Each row below holds a small network's activations on one input, seen along a few directions.
In each table, some parts of the input vary, and every possible input appears once, in random order.
Descriptions start from the smaller parts, as in this example, which fits no table here: values(3) and (point or ring(9) or (ring(5) and line(6))).
Shared parts are said once, and a part with two or three values counts as separate values.
In the rows, zero is written as 128.

Other details of the inputs shift rows strongly along two fixed directions, in all tables alike. That doesn't count.

Table:
R1: [135 121 124 123 134 142 124 137 119 151 125 126 122 132 124]
R2: [142 131 130 126 125 131 138 137 110 149 130 120 118 133 124]
R3: [126 111 120 125 135 132 120 132 121 150 126 127 120 126 119]
R4: [149 143 156 133 104 111 130  97 128  65 109 129 185  99 140]
R5: [121 125 120 137 143 132 132 140 119 142 130 107 116 116 128]
R6: [121 125 122 139 139 119 128 132 121 151 136 131 111 132 122]
R7: [118 125 117 131 138 130 136 141 119 138 131 110 107 123 132]
R8: [124 109 119 122 130 128 123 131 117 150 124 126 120 129 121]
R9: [130 184 111  90 107 177 125 135 234  21 174 242   7 204 173]
R10: [128 118 149 138 117 101 108  85 141  71 116 146 181  97 136]
R11: [144 130 161 136 103  94 122  85 126  67 118 134 179  94 130]
R12: [138 139 124 130 133 142 138 146 120 147 125 121 118 132 126]
R13: [129 131 126 127 134 141 132 140 125 151 131 114 130 134 122]
R14: [119 125 121 129 135 131 127 137 130 149 134 118 122 132 117]
R15: [125 133 122 129 138 144 136 145 125 150 121 107 138 130 125]
R16: [133 127 126 131 132 126 131 134 117 150 134 126 110 128 117]
R17: [123 131 122 125 133 139 139 144 121 149 119 106 138 133 128]
R18: [107 121 118 133 137 119 126 135 130 151 135 124 121 140 125]
R19: [117 123 120 125 130 127 130 136 127 148 133 118 119 137 119]
R20: [127 124 117 119 133 141 131 144 119 145 118 122 126 135 131]
R21: [122 130 153 144 117  96 112  88 146  71 121 133 191  99 134]
R22: [119 122 122 136 135 113 130 131 116 151 134 129 113 133 123]
R23: [114 109 114 127 137 123 122 132 124 151 129 135 114 136 127]
R24: [127 131 124 121 129 139 136 140 125 148 132 116 122 141 125]
R25: [144 134 131 130 129 136 135 138 114 150 131 121 119 130 122]
R26: [145 128 156 124 103 113 116  88 134  63 113 141 182 104 140]
Each input here is: values(2) and (point or (values(3) and line(4))).
The inputs of R22 and R6 match in every part but the values(2) part. If R4 is changed in the same way as R22 into R6, which row does it become? -> R12
Which other rows does R1 become when the line(4) part takes its other values? List them by row number. -> R3, R9, R10

Table:
R27: [129 131 135 125 120 126 126 121 136 119 126 133 145 132 127]
R28: [133 129 134 135 124 117 126 117 129 116 135 137 120 119 127]
R29: [114 102 101 130 159 145 131 167  94 225 121  91 111 136 107]
R30: [116 139 128 136 134 129 129 128 144 110 130 120 137 122 134]
R31: [114 128 100 113 143 161 127 160 148 160 144 145  69 167 130]
R32: [120 144 133 134 127 125 135 127 143 114 131 118 145 130 131]
R33: [128 130 132 121 122 132 124 122 139 119 125 132 148 136 129]
R34: [140 134 133 119 121 140 130 127 129 112 118 128 137 125 135]
R35: [135 109 138 144 137 107 132 127  76 185 111  83 174 103 104]
R36: [148 136 137 128 118 127 136 124 119 114 128 130 120 120 130]
R37: [138 133 131 116 121 145 129 129 132 112 118 127 142 128 135]
R38: [130 128 132 131 126 123 121 120 133 117 130 138 128 124 127]
R39: [125 122 131 131 126 113 123 115 128 115 132 139 124 122 130]
R40: [126 122 132 134 124 107 124 113 126 114 133 137 122 117 128]
R41: [116 118 124 123 128 128 118 121 140 116 125 136 138 130 135]
R42: [134 127 134 133 126 120 124 118 128 117 131 137 127 120 127]
R43: [110 124 101 119 141 144 129 151 141 156 146 148  65 162 132]
R44: [130 133 134 126 121 125 128 121 135 120 130 137 136 134 127]
R45: [146 136 136 125 118 131 130 126 122 113 124 132 132 123 132]
R46: [120  95 128 143 142 104 122 127  80 180 107  85 171  97 108]
R47: [147 136 137 126 119 131 134 125 119 113 125 131 125 122 131]
R48: [129 126 129 129 128 127 122 121 136 116 127 137 133 124 130]
R49: [ 98 135  97 124 147 145 136 158 151 147 148 133  69 160 134]
R50: [137 135 140 132 118 114 131 117 127 119 137 136 126 128 124]
R51: [143 135 134 123 120 135 132 126 126 111 120 131 136 122 135]
R52: [117 118 125 126 128 122 120 119 137 115 124 136 134 127 132]
R53: [130 147 130 129 127 139 140 135 136 107 124 113 137 123 138]
R54: [133 133 136 129 119 120 127 119 131 121 131 136 134 132 125]
Describe the family of inputs behind these rows. -> line(4) and (point or line(6))
The inputs of R29 and R27 match in every part but the line(4) part. If R42 is changed in the same way as R29 into R27, which row does it become? -> R35

Table:
R55: [129 135 105 119 143 160 144 169 118 174 133 114  79 149 127]
R56: [128 128 131 122 121 129 119 114 146  89 127 149 127 125 139]
R57: [108 120 100 119 147 150 130 161 130 183 135 121  95 158 122]
R58: [120 130 131 132 124 115 121 111 146  90 135 145 122 121 137]
R59: [133 131 137 122 115 124 120 110 146  96 132 155 131 134 132]
R60: [133 130 135 122 116 125 119 112 145  97 131 154 129 132 134]
R61: [111 119 104 130 147 133 133 154 120 180 143 125  77 149 120]
R62: [131 100 155 156 128  83 118  96  82 140 100  82 223  70 109]
R63: [114 121 107 129 143 131 133 153 121 186 146 129  77 155 115]
R64: [113 136 132 132 124 117 122 113 157  92 138 143 134 131 136]
R65: [117  86 124 152 154 102 130 141  57 227 105  56 177  92  95]
R66: [143 149 139 123 115 136 133 121 141  88 127 139 130 128 140]
R67: [143 147 137 124 116 138 133 122 142  87 127 138 130 125 141]
R68: [133 153 137 123 118 141 134 125 153  89 128 133 141 134 140]
R69: [122 131 133 133 123 114 122 111 146  92 136 147 123 123 136]
R70: [145 148 140 122 113 136 134 121 140  89 129 139 131 129 138]
R71: [117 115 102 120 146 147 130 158 119 181 134 126  84 149 122]
R72: [151 116 160 145 120 102 131 106  76 140  90  71 234  73 111]
R73: [118 116 104 120 145 146 130 157 119 181 135 128  84 152 122]
R74: [131 129 134 122 117 126 120 112 144  95 130 152 129 130 136]
R75: [146 149 142 122 112 134 133 120 140  93 129 140 132 130 136]
Describe the family of inputs behind these rows. -> values(3) and (point or line(6))
The inputs of R60 and R75 match in every part but the values(3) part. If R56 is changed in the same way as R60 into R75, which row does it become? -> R55

Table:
R76: [134 175 119 121 128 160 140 152 162 136 175 184  13 176 133]
R77: [159 136 139 139 116 111 129 109 138  53 127 155 109 120 150]
R78: [ 88 151 112 120 129 144 144 160 119 179 132 101 127 136 125]
R79: [168 117 146 142 120 105 128 108 116  90 122 106 149 100 117]
R80: [ 62  89 116 146 149  85 104 115 118 185 142 133 116 113 110]
R81: [124 150 128 113 119 151 124 117 191  41 144 153 111 142 153]
R82: [106 145 123 134 145 152 133 157 132 170 130 106 138 126 123]
R83: [156 110 137 112 112 126 110 100 143  86 116 139 158 121 129]
R84: [148 121 148 132 118 127 115 108 126 118 115 141 178 119 119]
R85: [133  98 109 117 141 142 121 145 100 166 110 131 121 136 128]
R86: [120 122 128 107 123 131 132 136 101 178 121 121 137 144 118]
R87: [132 111 126 147 142 116 129 118 125  92  93  92 196  98 141]
R88: [134 138 132 134 122 115 154 140  93 171 137 103 111 132 118]
Describe the family of inputs behind these rows. -> point or (values(3) and line(4))
Which other rows does R86 become when the line(4) part takes its other values? List them by row number. -> R83, R84, R85
Which other rows does R79 become when the values(3) part takes its other values? List them by row number. -> R81, R83
